A small network was shown many inputs. Here are its activations along a few directions, one row for each input.
In each table, some parts of the input vary, and every possible input appears once, in random order.
Descriptions start from the smaller parts, as in this example, which fits no table here: one of 4 places along a line, together with either a single point or one of 11 places along a line or (one of 3 separate values, together with one of 8 places around a ring).
Shared parts are said once, and a part with two or three values counts as separate values.

Other details of the inputs shift rows strongly along three fixed directions, in all tables alike. That doesn't count.
These rows show it; all are for the same input, with only those details redrawn:
-19 13 -47 38 29 11 -30 3 -26 -25 -20
-50 -27 11 8 8 -7 -27 -20 -50 10 -5
-55 -26 2 17 14 -5 -28 -20 -59 11 -8
-48 -63 53 -13 9 10 22 -54 -38 31 -9
-34 -36 35 -17 -1 4 2 -29 -20 8 -6
-54 -25 3 17 15 -4 -29 -21 -61 11 -8
-73 -17 4 7 -7 -31 -64 -5 -71 12 3
19 -9 -45 59 76 72 54 -37 2 -20 -47

Table:
x1: -31 10 -31 39 -19 -20 -19 13 -66 1 38
x2: 43 24 -15 -41 -25 -13 -9 26 72 -64 2
x3: -14 36 16 -52 -99 -65 -46 45 8 -28 62
x4: -32 -29 24 26 -5 13 48 -36 -45 24 30
x5: -6 -37 88 -54 -61 4 73 -40 31 12 38
x6: 53 21 -8 -29 -44 -7 -2 18 84 10 11
x7: 29 4 -25 27 57 66 61 -44 29 28 -26
x8: -8 8 -45 13 4 -27 -52 26 -32 -29 3
x9: -6 41 -28 51 4 27 0 -7 -58 -12 -13
x10: 24 7 -10 -12 -21 -22 -9 49 39 -16 -28
x11: -28 52 -49 43 26 -8 -52 65 -22 -8 -20
x12: 1 1 -22 29 13 -4 -7 33 -3 2 -42
x13: -43 -61 60 -5 27 6 28 -20 -28 41 11
x14: 12 11 13 -62 -33 -34 -31 13 40 -26 23
x15: -43 -52 32 0 37 19 23 -63 -43 60 3
x16: 14 -11 34 -64 -41 -33 -13 -7 36 29 39
x17: -25 -13 23 37 -3 -22 -12 -20 -71 0 0
x18: 21 -68 86 -60 -26 -6 67 -10 40 35 -24
x19: -16 -59 28 11 12 -11 19 2 -43 44 -30
x20: 94 42 -23 0 -22 35 45 13 42 -56 2
x21: 25 32 -78 72 82 36 -1 40 -4 -28 -19
x22: 15 37 -15 -33 -17 -5 -14 16 49 -50 -19
x23: -16 33 -37 66 6 -24 -39 11 -61 -32 -6
x24: -20 -3 44 -81 -55 -53 -51 9 23 -11 34
x25: -3 -41 25 35 52 37 52 -2 -7 30 -20
x26: -13 -61 32 13 4 5 19 -44 -33 89 14
x27: 26 41 -100 65 73 36 -17 5 4 -24 -15
x28: -42 -4 27 33 -3 -13 -5 -32 -65 4 -10
x29: -8 11 54 -51 -92 -44 -32 14 -25 -10 41
x30: 86 29 8 -3 -11 71 94 -24 62 -41 -17
x31: -33 29 -36 46 24 -6 -51 57 -28 2 -12
x32: -5 -3 -43 31 35 9 -17 -2 -30 -19 -14
x33: -43 61 -45 33 -29 -21 -42 29 -38 -21 21
x34: -46 -67 62 26 42 24 38 -18 -44 61 -9
x35: 8 42 -49 19 -10 -2 -32 20 17 23 -8
x36: -1 -6 -19 45 48 13 3 35 -18 13 -14
x37: 33 33 -13 -40 -22 0 -4 4 74 -1 15
x38: 34 47 -117 79 28 0 -50 43 -13 6 3
x39: 88 15 -11 -27 12 48 69 -18 120 -10 -2
x40: 64 -6 14 -41 28 57 85 -42 95 -25 -21
x41: -47 -58 61 -9 8 -1 42 -28 -32 62 -47
x42: -24 64 -45 21 -40 -24 -42 39 -19 -30 27
x43: -18 -5 59 -95 -48 -35 -16 -13 35 1 17
x44: 61 -7 24 -20 35 57 84 0 99 -28 -14
x45: 71 -13 5 -12 52 56 92 -3 74 -22 -17
x46: -5 -42 83 -85 -19 6 46 -55 43 34 8
x47: 3 38 7 -63 -98 -65 -80 48 51 19 37
x48: -37 -23 49 33 16 11 38 -59 -56 14 -22
x49: 12 36 -41 38 62 42 19 22 20 -24 -29
x50: 16 20 -60 8 24 -14 -38 15 -7 -10 14
x51: 17 23 -56 33 -7 -9 -36 23 8 24 10
x52: 32 31 -7 -50 -33 -9 -15 23 75 -60 -4
x53: -6 23 39 -39 -83 -34 -33 18 -17 -18 36
x54: 39 49 -49 67 29 27 21 -3 8 -60 -31
x55: -36 -50 36 -5 8 2 5 -36 -29 11 -3
x56: -9 4 31 -85 -61 -63 -61 18 29 2 45
x57: -28 -27 19 7 10 -24 -14 33 -38 29 5
x58: 46 -19 1 55 48 46 89 -56 -9 -19 -31
x59: -41 20 -38 12 -18 -53 -101 29 -47 25 39
x60: 33 -40 89 -43 -46 23 78 -45 2 14 18
x61: -30 -67 34 3 44 15 24 -61 -54 45 4
x62: 82 48 -58 -25 19 15 11 19 87 -45 -1
x63: -22 23 -37 42 48 15 -27 31 -15 -11 -8
x64: 10 28 -8 -66 -69 -73 -78 47 29 0 53
x65: 52 13 -13 -51 -7 -10 0 8 58 -37 11
x66: -49 -27 9 28 8 -17 -23 13 -58 41 -39
The inputs of x25 and x31 match in every part but one. If x23 is changed in the same way as x25 into x31, which row does it become?
Answer: x28
The inputs of x59 and x16 match in every part but one. If x29 is changed in the same way as x59 into x16, which row does it become?
Answer: x60
Describe the family of inputs behind these rows.
Answer: one of 6 places along a line, together with either one of 3 separate values or one of 8 places along a line
Which other rows does x33 become when the choice among 3 separate values takes its other values? List them by row number.
Answer: x9, x48
A walk changes only the place on the line of 8. It starts at x38 and steps to x64. List the rest of the walk in order.
Answer: x50, x65, x8, x45, x57, x19
Which other rows does x58 become when the choice among 3 separate values takes its other values? List them by row number.
Answer: x1, x20
List by row number the other rows that have the place on the line of 6 in common with x55.
Answer: x5, x6, x12, x24, x27, x34, x39, x44, x53, x54

Table:
x67: 9 28 6 -55 -44 -44 -57 51 52 -23 -5
x68: -13 -43 23 10 16 9 37 -20 -28 46 6
x69: 5 21 -65 51 34 -9 -44 47 -17 0 -22
x70: -12 -49 55 -6 2 15 48 -25 2 63 -6
x71: 44 19 10 -49 -35 -17 -4 42 83 -10 -9
x72: 3 9 38 -41 -62 -11 17 6 25 -40 10
x73: -27 -8 36 29 0 5 5 -15 -71 11 -6
x74: 55 6 -9 -13 -2 13 32 33 72 -9 -6
x75: -56 -15 31 -35 -28 -51 -64 36 -17 20 12
x76: 29 17 -51 40 25 6 -9 34 10 2 -19
x77: 2 0 -30 29 19 8 -2 -26 -22 32 4
x78: -7 36 -69 33 44 8 -43 4 -15 -33 -25
x79: -26 -72 44 8 43 17 31 -35 -32 47 -25
x80: -10 3 13 -62 -25 -38 -41 14 30 -36 17
x81: -27 -9 -15 9 6 -15 -48 -24 -58 30 32
x82: -27 1 -19 11 35 11 -13 -20 -17 -6 -15
x83: 22 -15 36 8 -3 40 88 -57 24 -6 -1
x84: -55 -35 6 12 44 12 -2 -38 -48 16 -5
x85: 36 20 -32 17 42 39 31 14 55 -19 -40
x86: 54 49 -58 5 18 39 10 -10 54 -25 9
x87: -38 -7 -11 32 9 -10 -16 6 -53 42 14
x88: 20 -19 15 -13 4 27 52 -43 32 35 8
x89: 18 25 -59 20 30 17 -20 -6 -5 -11 23
x90: 19 24 36 -27 -51 -28 -14 30 -1 -38 10
x91: 5 -23 5 -2 29 13 14 9 18 2 -17
x92: 26 51 -51 40 -13 -12 -21 17 -4 -57 5
x93: -50 -24 4 14 32 -8 -31 -17 -53 23 -20
x94: 12 -11 -5 0 20 30 20 -54 -6 25 11
x95: -33 -15 -21 22 7 -21 -38 -8 -56 38 31
x96: -22 -17 -17 17 3 -19 -30 -17 -51 39 20
x97: 56 5 -5 4 17 49 82 -13 63 9 -19
x98: -17 -2 -20 25 24 1 -16 28 -8 19 -9
x99: 4 -53 31 12 20 21 58 -37 -21 52 -6
x100: -48 -15 23 -33 -43 -45 -50 -1 -29 43 51
x101: 50 23 22 9 5 47 73 -8 34 -30 -20
x102: -10 16 38 -48 -84 -57 -33 16 8 -36 49
x103: 25 -19 82 -95 -79 -32 25 -1 63 27 20
x104: 35 42 -59 29 13 9 -11 56 45 -15 -10
x105: -11 25 1 34 4 6 -7 19 -41 -19 1
x106: 31 36 -26 26 -3 21 34 -3 30 -48 8
x107: -27 -16 43 -24 -54 -25 -2 -5 -31 -22 15
x108: -15 -73 58 -26 36 26 55 -74 -8 21 -16
x109: -9 9 -15 35 -5 13 11 -15 -43 -23 -21
x110: -16 -14 -17 14 43 1 -18 -5 -20 -6 -23
x111: 21 20 -22 -7 31 25 13 6 49 -29 -29
x112: -65 7 22 -1 -60 -40 -49 4 -72 -7 13
x113: 14 4 37 -42 -67 -21 8 3 14 -43 2
x114: -10 -25 52 9 2 13 38 -15 -42 2 2
x115: 30 -2 5 -27 5 33 32 -34 43 4 28
x116: -41 20 -10 -30 -14 -46 -77 42 -4 -20 9
x117: 23 -8 55 -72 -67 -34 -1 24 64 20 9
x118: 2 -28 6 -7 45 22 27 -16 15 -8 -20
x119: 15 13 -48 33 36 6 -13 41 11 -7 -15
x120: -15 27 -49 45 22 -6 -44 43 -17 15 -16
x121: 19 61 -51 35 -25 -15 -27 15 -5 -53 6
The inputs of x117 and x74 match in every part but one. If x77 is changed in the same way as x117 into x74, which row does it become?
Answer: x95
The inputs of x99 and x68 match in every part but one. If x90 is changed in the same way as x99 into x68, which row does it become?
Answer: x114
Describe the family of inputs behind these rows.
Answer: one of 5 places around a ring, together with either one of 3 separate values or one of 8 places along a line
List by row number the other rows that have the place on the ring of 5 in common with x84.
Answer: x72, x75, x87, x98, x100, x104, x105, x106, x115, x116
A walk changes only the place on the line of 8. It starts at x81 and steps to x96. List the rest of the walk in order.
Answer: x99, x76, x69, x79, x110, x108
Which other rows does x113 become when the choice among 3 separate values takes its other values? List them by row number.
Answer: x90, x92
